Each row below holds a small network's activations on one input, seen along a few directions.
Each table varies a few parts of the input and shows all the possible inputs, shuffled.
Descriptions start from the smaller parts, as in this example, which fits no table here: one of 6 places along a line, together with either a single point or one of 11 places around a ring or (one of 3 separate values, together with one of 5 places around a ring).
Shared parts are said once, and a part with two or three values counts as separate values.
(in the rows, 128 means zero)

Other details of the inputs shift rows strongly along two fixed directions, in all tables alike. That doesn't count.

A family of inputs:
R1: [147  81 178 152 210 101 158  98 167 128 161 147]
R2: [132 173  93 146  95  93 136 179 102 179 115 129]
R3: [117 185 137 137  94  75 157 164 123 120 103 138]
R4: [103  90 138 121 117 169 105  80 145 105 151 104]
R5: [142 137 125  92 136 205 160 122 117  66 114 114]
R6: [116 107 139 113 145 187 104  79 117 142 138 115]
R7: [160  99 142 137 164 202 147  87 114 134 152 131]
R8: [146 149 136 150 135 137 134 126 108 160 147 148]
R9: [191  67 120 126 130 142 129  73 138 107 145 130]
R10: [142 137 139 135 187  63 142 138 154 144 164 157]
R11: [134 182  95 120 108  79 138 192  99 150 126 138]
R12: [181  92 111 105  91 158 141  81 141  71 115 102]
R13: [137 109 156 170 183  67 161 143 154 136 123 146]
R14: [133 173  82 109 104 140 137 184 101 123 115 122]
R15: [122  71 138 131 129 183  86  86 143 127 134 127]
R16: [105 141 137 115 142 109  98 160 147 125 105 130]
R17: [125 159 110 145  64  64 146 160 124 142 119 120]
R18: [127 170 102 111  76 106 152 160 129 101 111 105]
R19: [ 99 148 133 147  68  86 110 147 100 168  80 142]
R20: [197  87 133 140 176 109 128  93 140 150 160 134]
R21: [153  66 163 172 184 119 147  82 136 163 168 165]
R22: [134 110 117 149 119 106 136 134 149 130 143 120]
R23: [143  98 146 134 122 178 146  82 139  89 150 123]
R24: [148 116 103 110  82 194 142  86 115 100 141 118]
R25: [ 94 118 160 139 112  84 114 113 132 147 117 123]
R26: [106 122 107  95 138 209  97 127 124 102 142 115]
R27: [117  88 143 155 196 134  91 101 154 187 178 141]
R28: [142 122 116 119  81 212 141  89 104  94 130 125]
R29: [ 83 158 120 145  63  84 104 144  99 170 111 137]
R30: [130 156  99 147  65  73 139 159 104 162 122 135]
R31: [180 115 132 132 175  55 133 142 132 147 142 153]
R32: [106  65 161 159 177 108  99  95 178 152 172 134]
R33: [104 143 101  80 114 203  98 123 107  97 133 107]
R34: [ 86 154 135 141  67  81 110 136  93 166  93 140]
R35: [142 164 105 147  96 155 158 157  82 141  81 123]
R36: [134 126  96 101 111 182 144 126 148  70 126  93]
R37: [129 161  93 104 119 131 144 172 128 106 120 112]
R38: [179 106 114  93 111 157 146  97 149  53 112  99]
R39: [110 104 173 148 173  64  98 139 175 148 131 137]
R40: [134 173 113 147 127  94 159 198  84 146  82 148]
R41: [ 98 139 109  80 126 188 109 119 130  83 132 101]
R42: [126 106 138 133 147 158  87 111 135 163 130 124]
R43: [121 200 128 124 117  83 151 179 111 125 107 149]
R44: [157 121 111 119 136 187 136  88 124 128 165 123]
R45: [145 137 116  98 133 213 150 125  94  86 123 128]
R46: [146 132  98  81 131 186 142 128 137  74 147  99]
R47: [144  97  91 120  99 198 132 107 124 105 143 110]
R48: [ 78 175 132 124  88  72 116 159 131 134 105 114]
R49: [ 99 142 107  83 122 200 107 135 137  79 122  99]
R50: [102 130 154 149  94  78 115 136 130 151  93 132]
R51: [108  93 171 119 216 107 108 101 160 133 161 137]
R52: [154 101 161 143 227 131 129 112 140 142 196 169]
R53: [127 174 117 138 131  87 168 192 107 124  75 139]
R54: [149 131 121 121 168 121 134 132 125 137 167 150]
R55: [184 116 114  84 146 142 140 114 145  72 123 108]
R56: [124 156 131 143  63 121 166 138 102 112  87 126]
R57: [140  96 154 186 160  72 157 130 145 149 127 148]
R58: [106 174 130 141  88  99 108 157  95 183  82 132]
R59: [105 115 158 135 194  83 103 124 131 170 150 156]
R60: [131 148 113 126  69 120 151 122 125 110 120 117]
R61: [154 112 126 158 176  86 129 124 138 187 183 144]
R62: [135 129 110 150  87 145 158 138  94 126  88 131]
R63: [115 117 157 138 185  84 103 145 128 172 133 156]
R64: [117 129 111  89 120 211  94 134 117  93 109 111]
R65: [116  90 143 123 111 174  95  97 154 101 119 107]
R66: [105 128 142 153 162  92  96 121 127 199 160 141]
R67: [112 115 167 135 195  69 109 141 152 154 130 148]
R68: [129 171 116 115  84 108 155 139 130  95 113 119]
R69: [ 96 160 135 113  81 115 124 152 126 106  69 110]
R70: [101 106 107 112  88 206 102 101 121 115 128 108]
R71: [105  81 181 128 197  99 112  88 170 128 156 127]
R72: [ 78 172 127 131  89  77 117 174 139 134  98 119]
Description of these inputs: one of 6 places around a ring, together with either a single point or one of 5 places around a ring or one of 6 places along a line.
Changing only the place on the ring of 6 turns R39 into R65. The same change can be made to R36. Which row results? -> R22
Changing only the place on the ring of 6 turns R50 into R69. The same change can be made to R23. Which row results? -> R3
Which other rows agree with R21 in the place on the ring of 6? List them by row number. -> R9, R15, R19, R24, R28, R29, R30, R34, R47, R62, R70
Which other rows does R6 become when the place on the ring of 6 takes its other values? List them by row number. -> R25, R34, R51, R59, R71
Which other rows agree with R37 in the place on the ring of 6? List them by row number. -> R5, R10, R16, R41, R43, R46, R49, R51, R53, R55, R67
Which other rows does R2 become when the place on the line of 6 takes its other values? List them by row number. -> R7, R8, R35, R44, R61
A walk changes only the place on the ring of 5. It starts at R59 and steps to R63. List the rest of the walk in order. -> R64, R26, R33

A family of inputs:
R73: [ 89 158 151 163 105  18 118 169 134 173  98 142]
R74: [ 88 197 110 138  23  86 126 176  82 150  64 124]
R75: [166 176 132 163 141   5 180 197 113 157 101 165]
R76: [186 106 135 160 207  36 162 141 158 159 181 161]
R77: [101 169 102  80  77 188 125 147 116  71  85  93]
R78: [129  79 130 115 129 224 112  69 130 108 148 109]
R79: [116 154  95 113  36 191 122 126  88 116  88 106]
R80: [135  93 124 100 163 233 116  88 130 100 158 112]
R81: [114 166  96  80  69 199 121 137 103  79  94  95]
R82: [132 106 151 167 202  73 113 131 142 197 172 166]
R83: [131  71 133 106 132 211 106  60 148  93 147 102]
R84: [128  44 171 145 200 126 102  70 180 137 179 135]
R85: [174 172  86 103  61 169 190 141  99  61  96 108]
R86: [ 97 184 135 159 124  17 124 192 110 194 109 162]
R87: [136  45 169 128 249 145 104  76 187 124 201 139]
What is each input in this table made of? -> either one of 3 separate values or (one of 2 separate values, together with one of 6 places along a line)
Which other rows does R86 become when the choice among 2 separate values takes its other values? List them by row number. -> R74

A family of inputs:
R88: [124 124 151 159 185  68 121 144 136 182 152 160]
R89: [180  81 151 198 180  34 155 109 143 199 176 173]
R90: [113 122 139 146 133 100 114 126 132 165 138 139]
R91: [118 103 138 135 134 152 109 102 126 145 140 129]
R92: [127  95 163 166 178  57 117 120 157 171 155 152]
R93: [133 127 122 113 148 144 129 130 133 110 137 124]
R94: [122 127 110  96  79 202 121 105 118  87 108  96]
R95: [110 127 151 170 139  63 112 139 122 198 132 156]
R96: [143  84 148 123 199 140 129  99 165 104 165 128]
R97: [111 131 144 159 134  68 113 141 127 184 131 152]
R98: [115 162 124 136 127  87 126 167 114 156 115 143]
R99: [132 141 108  85 105 197 136 126 122  68 113 101]
R100: [138  74 132 111 152 205 112  72 148  99 156 112]
R101: [136  90 145 130 195 153 118 100 146 133 170 138]
R102: [110 212  98 111  46  89 149 196  96 104  57 117]
R103: [129 151 102  84  95 192 134 135 112  76 104 102]
R104: [139  97 122 101 166 204 122  96 142  95 160 113]
R105: [112 154 115 116  61 140 134 138 114  99  84 107]
R106: [127 153  96  87  90 198 133 133 109  78 109 101]
R107: [133 133 119 105 130 158 136 130 135  89 125 113]
R108: [127 101 152 149 154  90 122 117 152 143 145 137]
R109: [ 94 215 118 145  34  28 136 202  93 158  53 131]
R110: [201  86 114 119 159 203 171  82 131  87 162 123]
R111: [ 97 182 110 129  50  98 124 165  98 145  85 124]
Changing only one part turns R91 into R101. The same change can be made to R89. Which row results? -> R110
What is each input in this table made of? -> one of 2 separate values, together with either a single point or one of 11 places along a line
Which other rows does R102 become when the choice among 2 separate values takes its other values? List them by row number. -> R105
Which other rows does R107 become when the choice among 2 separate values takes its other values? List them by row number. -> R108

A family of inputs:
R112: [150  43 184 165 213  88 132  72 188 139 183 147]
R113: [104 136 126 150  93  74  86 140 127 191 121 129]
R114: [ 84  66 174 173 187  88  85 100 165 191 167 153]
R115: [169 118  94 108  92 216 153  92 107  85 130 106]
R116: [149 168 119 159 133  42 157 182 107 177 120 159]
R117: [184  38 141 141 164 216 153  35 150  97 183 124]
R118: [ 85 148 103  63 110 233 102 109 134  69 152  89]
R119: [149  48 180 157 224  87 129  75 187 137 185 146]
R120: [167  77 157 182 187  74 151  94 148 174 180 164]
R121: [ 58 182 125 110  42 163  86 147  85 145  65 110]
R122: [ 89 117 108 109  64 192  88 109 122 115 109  92]
R123: [159 147 113 147 115  72 146 152 107 163 131 150]
R124: [121 186 105 109  63  80 135 178 109 110  79 119]
R125: [134 141 115  94 126 155 140 141 133  77 109 111]
R126: [140 129 111  79 119 189 138 117 134  58 116  98]
R127: [124 156 140 153 124  21 137 165 136 154 110 144]
R128: [169 132  94 100 129 222 158 122 114  77 127 110]
R129: [ 55 155 160 169 104  50  90 156 113 205  96 146]
R130: [122 192 104 100  94 125 148 186 115  85  76 114]
R131: [170 125  94  95 110 213 154 107 108  83 132 109]
R132: [102  60 160 119 191 206  67  64 143 141 165 134]
R133: [120 176 141 138 166  34 144 199 131 143 117 152]
R134: [140 207  95 124  92 105 165 201  79 129  93 136]
What is each input in this table made of? -> either a single point or one of 6 places along a line or (one of 2 separate values, together with one of 8 places along a line)
What sort of input is R120? -> one of 2 separate values, together with one of 8 places along a line

A family of inputs:
R135: [107 129 118  94 107 225 110 107 114  92 114 104]
R136: [105 176 127 135  79  71 138 172 116 131  80 127]
R137: [124  81 137 111 175 201 100  82 146 116 160 119]
R138: [ 93 151 149 160 140  50 109 164 126 189 119 153]
R139: [146 106 117 128 120 165 135 101 126 118 140 122]
R140: [101 136 147 158 158  46 106 156 135 191 142 155]
R141: [143  67 164 148 212  85 121  99 179 142 179 146]
R142: [140 121 108 109  79 212 139 102 108  88 111 103]
R143: [118 131 102  85 106 216 110 109 121  90 132  98]
R144: [127 188  81 104   9 176 144 153  73  98  62 101]
R145: [158 222  99 135 114  42 186 225  89 139  92 153]
R146: [147  74 171 178 204  69 128 100 151 185 176 165]
R147: [143  62 162 138 211 120 120  88 175 125 173 136]
R148: [142 107 119  98 132 173 130 103 149  79 144 105]
R149: [156 108 112 121 123 165 136  99 130 115 150 119]
R150: [ 99 190 133 145  78  33 138 188 110 150  75 141]
What is each input in this table made of? -> either a single point or (one of 3 separate values, together with one of 5 places along a line)
Which other rows does R150 become when the choice among 3 separate values takes its other values? List them by row number. -> R135, R146
Which other rows does R137 become when the place on the line of 5 takes its other values? List them by row number. -> R135, R138, R140, R143
